Each row below holds a small network's activations on one input, seen along a few directions.
In each table, some parts of the input vary, and every possible input appears once, in random order.
Descriptions start from the smaller parts, as in this example, which fits no table here: values(3) and (point or line(11) or (line(6) and ring(8))).
Shared parts are said once, and a part with two or three values counts as separate values.
In the rows, 128 means zero.

Other details of the inputs vary at random and push rows far along three fixed directions, the same in every table; ignore that.

Rows:
row 1: [ 88  86  84 144 112 184 113 197 116 161 187 128 115  97]
row 2: [106  52 109 143 115 167  50 225 103 173 208 124 115  90]
row 3: [129 145  98  88 170 127 128 109 129 154  77 122 126 103]
row 4: [151 162 124  95 164 110 107 104 132 172  84 145 121 123]
row 5: [145 137 115 127 108 114 175 110 174 110 165  83 144 126]
row 6: [106 115 171 157 128 138 124 125  98  57  97 140 136 138]
row 7: [141 137 122 139 109 105 176 108 174 120 163  81 141 119]
row 8: [103  99 101 144  96 176 100 192 121 168 192 149 103 129]
row 9: [136 148 113  87 163 117 105 115 116 161  92 144 111 144]
row 10: [115 110 101 144 104 168 110 198 121 166 175 133 106 125]
row 11: [125 150 120  88 163 109 107 114 115 163  93 147 105 145]
row 12: [135 151 123  96 149 119  98 104 129 165 100 173 119 131]
row 13: [112 106 163 162 133 145 130 103  91  54 111 161 133 129]
row 14: [132 101 187 168 125 115 120 106  75  69 131 169 129 163]
row 15: [138 146 113 104 158 124  93 104 118 172 100 157 116 135]
row 16: [139 141 123 127 106 107 185 125 174 114 152  80 135 124]
row 17: [130 107 182 152 122 117 130 125  81  68 122 163 124 165]
row 18: [145 149 113  94 167 114 106 110 122 172  86 137 114 134]
row 19: [126 135 118 140  91 124 167 122 179 107 127  78 170  99]
row 20: [126 118 110 121 121 127 184 127 169 102 131  62 156 117]
row 21: [134 141 120 127 107 106 178 110 175 113 166  83 138 125]
row 22: [116 104 166 155 139 143 137 116  94  54 101 144 128 130]
row 23: [124 120 175 164 117 120 133 124  75  71 118 161 118 164]
row 24: [145 111 125  87 175 108  67 139 109 162  97 121 125  97]
row 25: [132 120 173 172 110 131 126 107  75  62 124 173 129 163]
row 26: [138 114 176 167 124 128 127 118  73  72 117 149 123 164]
row 27: [124 103 184 157 123 116 122 109  76  62 136 171 127 170]
row 28: [154 142 129 145 105 114 169 110 179 119 164  90 151 108]
row 29: [146 144 127 141 110 110 180 121 169 118 151  74 137 117]
row 30: [137 145 121 132  98 111 180 110 179 114 161  92 139 120]
row 31: [ 98 106 107 157 100 173  94 191 116 181 195 145  99 122]
row 32: [128 156 112  92 145 122 114 114 148 161  52 119 143 108]
row 33: [112 148 109  91 143 135 103 111 127 158  76 137 145 129]
row 34: [154 143 127 135 107 108 179 129 176 113 152  87 147 112]
row 35: [133 150 119  96 165 107 107 111 119 173  88 142 108 136]
row 36: [111 158 109 102 153 137  96 108 145 152  80 146 135 103]
row 37: [121 151 111  83 149 129 117 117 138 157  64 114 144 128]
row 38: [ 97 111 104 153  94 170 100 193 119 174 191 152 101 122]
row 39: [114 136  99  92 158 134 113 107 128 153  85 140 137 126]
row 40: [134 100 184 160 132 110 127 122  75  73 124 152 124 163]
row 41: [107 105 106 150  97 171  95 198 126 177 195 156 109 115]
row 42: [147 131 127 121 118 101 178 128 173 111 160  76 142 123]
row 43: [154 145 120 146 104 122 171 107 174 116 159  84 149 114]
row 44: [142 157 114  88 156 118 112 109 127 161  83 147 115 137]
Each input here is: values(2) and (point or ring(6) or (values(3) and ring(5))).
Changing only the values(2) part turns row 6 into row 36. The same change can be made to row 16. Which row results?
Answer: row 30
Changing only the values(2) part turns row 9 into row 5. The same change can be made to row 22. Which row results?
Answer: row 13
Change only the values(2) part in row 17. List by row number the other rows that result.
Answer: row 12
Change only the values(3) part in row 40. List by row number the other rows that result.
Answer: row 18, row 35
Change only the ring(5) part in row 5. List by row number the other rows that result.
Answer: row 8, row 15, row 25, row 43
